A small network was shown many inputs. Here are its activations along a few directions, one row for each input.
In each table, some parts of the input vary, and every possible input appears once, in random order.
A made-up example of a description, with smaller parts first: line(6) and (point or line(11) or (values(2) and ring(8))).
Shared parts are said once, and a part with two or three values counts as separate values.
In the rows, 128 means zero.

Other details of the inputs vary at random and push rows far along two fixed directions, the same in every table; ignore that.

Table:
R1: [ 87 139 132 144 122 132 128 138 137 110 137 118]
R2: [103 145 118 128 117 113 146 135 127 103 125 119]
R3: [192 108 112 134 136 117 124  94 146 168 106 138]
R4: [ 92 150 135 139 139 133 130 146 145 113 140 126]
R5: [110 156 115 131 128 114 145 140 137 105 121 131]
R6: [113 162 142  68 141 119 115 160 110 104 148 146]
R7: [104 159 127 101 115 106 117 144 143 110 133 157]
R8: [177  79 114 169 101 117 125  74 166 179 103 143]
R9: [178  91 139 146 136 133 115  97 153 174 111 138]
R10: [187 100 126  93 115 111  97  98 138 177 123 154]
R11: [185  79 191  55 232 162 101 124  83 155 172  97]
R12: [ 86 139 128 146 122 129 129 137 141 113 140 119]
R13: [ 99 146 121 142 117 135 130 145 121 113 127 127]
R14: [114 159 116 135 124 122 145 147 128 108 119 136]
R15: [179  72 146 119 139 145 110  97 113 168 129 116]
R16: [104 154 127 142 134 135 130 149 130 111 127 134]
R17: [104 152 117  99  90 109 115 142 128 110 136 147]
R18: [104 146 121 140 114 138 131 147 112 108 124 125]
R19: [ 92 136 127 138 113 138 130 141 119 110 134 120]
R20: [178  70 191  45 225 164 101 123  66 152 179  86]
R21: [107 145 108 124 109 120 142 136 114 103 127 117]
R22: [103 147 128 139 129 126 143 146 133 105 128 136]
R23: [ 89 139 127 135 120 139 126 141 123 112 146 112]
R24: [ 98 147 144  73 128 110 116 150 114  98 152 138]
R25: [ 88 135 135 139 126 131 132 142 127 106 135 122]
R26: [116 154 110 154 114 126 141 140 137 115 115 143]
R27: [109 155 124 123 134 117 145 144 131 104 124 127]
R28: [182 107  93 193  80 102 133  73 201 189  78 162]
R29: [114 154 106 122 120 120 142 142 112 104 124 122]
R30: [ 94 151 136 140 137 135 129 145 143 112 135 126]
R31: [100 139 126 128 119 118 146 140 123 103 129 122]
R32: [198  87 111 190  93 119 118  70 192 200  83 162]
R33: [ 95 146 138 137 139 133 133 148 136 108 133 132]
R34: [101 138 126 138 105 137 135 143 112 106 128 124]
R35: [170  74 188  46 227 162 102 127  65 148 184  85]
R36: [186  77 159  93 171 148 114 112  90 159 140 116]
R37: [107 145 116 136 116 131 141 144 112 107 127 129]
R38: [ 98 137 133 141 115 130 138 143 122 104 127 127]
R39: [183  86 108 153  94 117 127  77 152 180 102 134]
R40: [100 135 121 134 109 133 140 139 112 105 132 122]
R41: [171  72 164  92 171 153 104 102 105 164 156  98]
R42: [ 95 137 129 146 113 132 133 141 126 106 127 124]
R43: [100 156 126 141 138 136 126 149 136 114 137 127]
R44: [112 154 125 143 127 135 136 151 123 108 120 138]
R45: [181 100  73 203  59  93 130  56 204 190  72 154]
R46: [191  78 173  81 202 154 107 119  91 158 146 114]
R47: [186  94  93 164  81 110 126  70 165 183  92 136]
R48: [110 150 113 129 114 123 145 143 114 108 123 126]
R49: [117 163 114 126 130 120 143 146 125 106 120 129]
R50: [113 154 108 125 115 120 143 141 115 107 122 122]
Each input here is: ring(5) and (point or line(9)).
- The inputs of R31 and R28 match in every part but the ring(5) part. If R24 is changed in the same way as R31 into R28, which row does it become? => R7
- The inputs of R20 and R30 match in every part but the ring(5) part. If R18 is changed in the same way as R20 into R30, which row does it become? => R9
- Start at R35 and move only the ring(5) part, one step at a time. The first step leads to R43. Which rows follow, in order? => R4, R12, R23
- Start at R21 and move only the line(9) part, one step at a time. The first step leads to R47. Which rows follow, in order? => R39, R40, R34, R15, R19, R41, R23
- Start at R43 and move only the line(9) part, one step at a time. The first step leads to R11. Which rows follow, in order? => R16, R46, R44, R26, R14, R49, R3
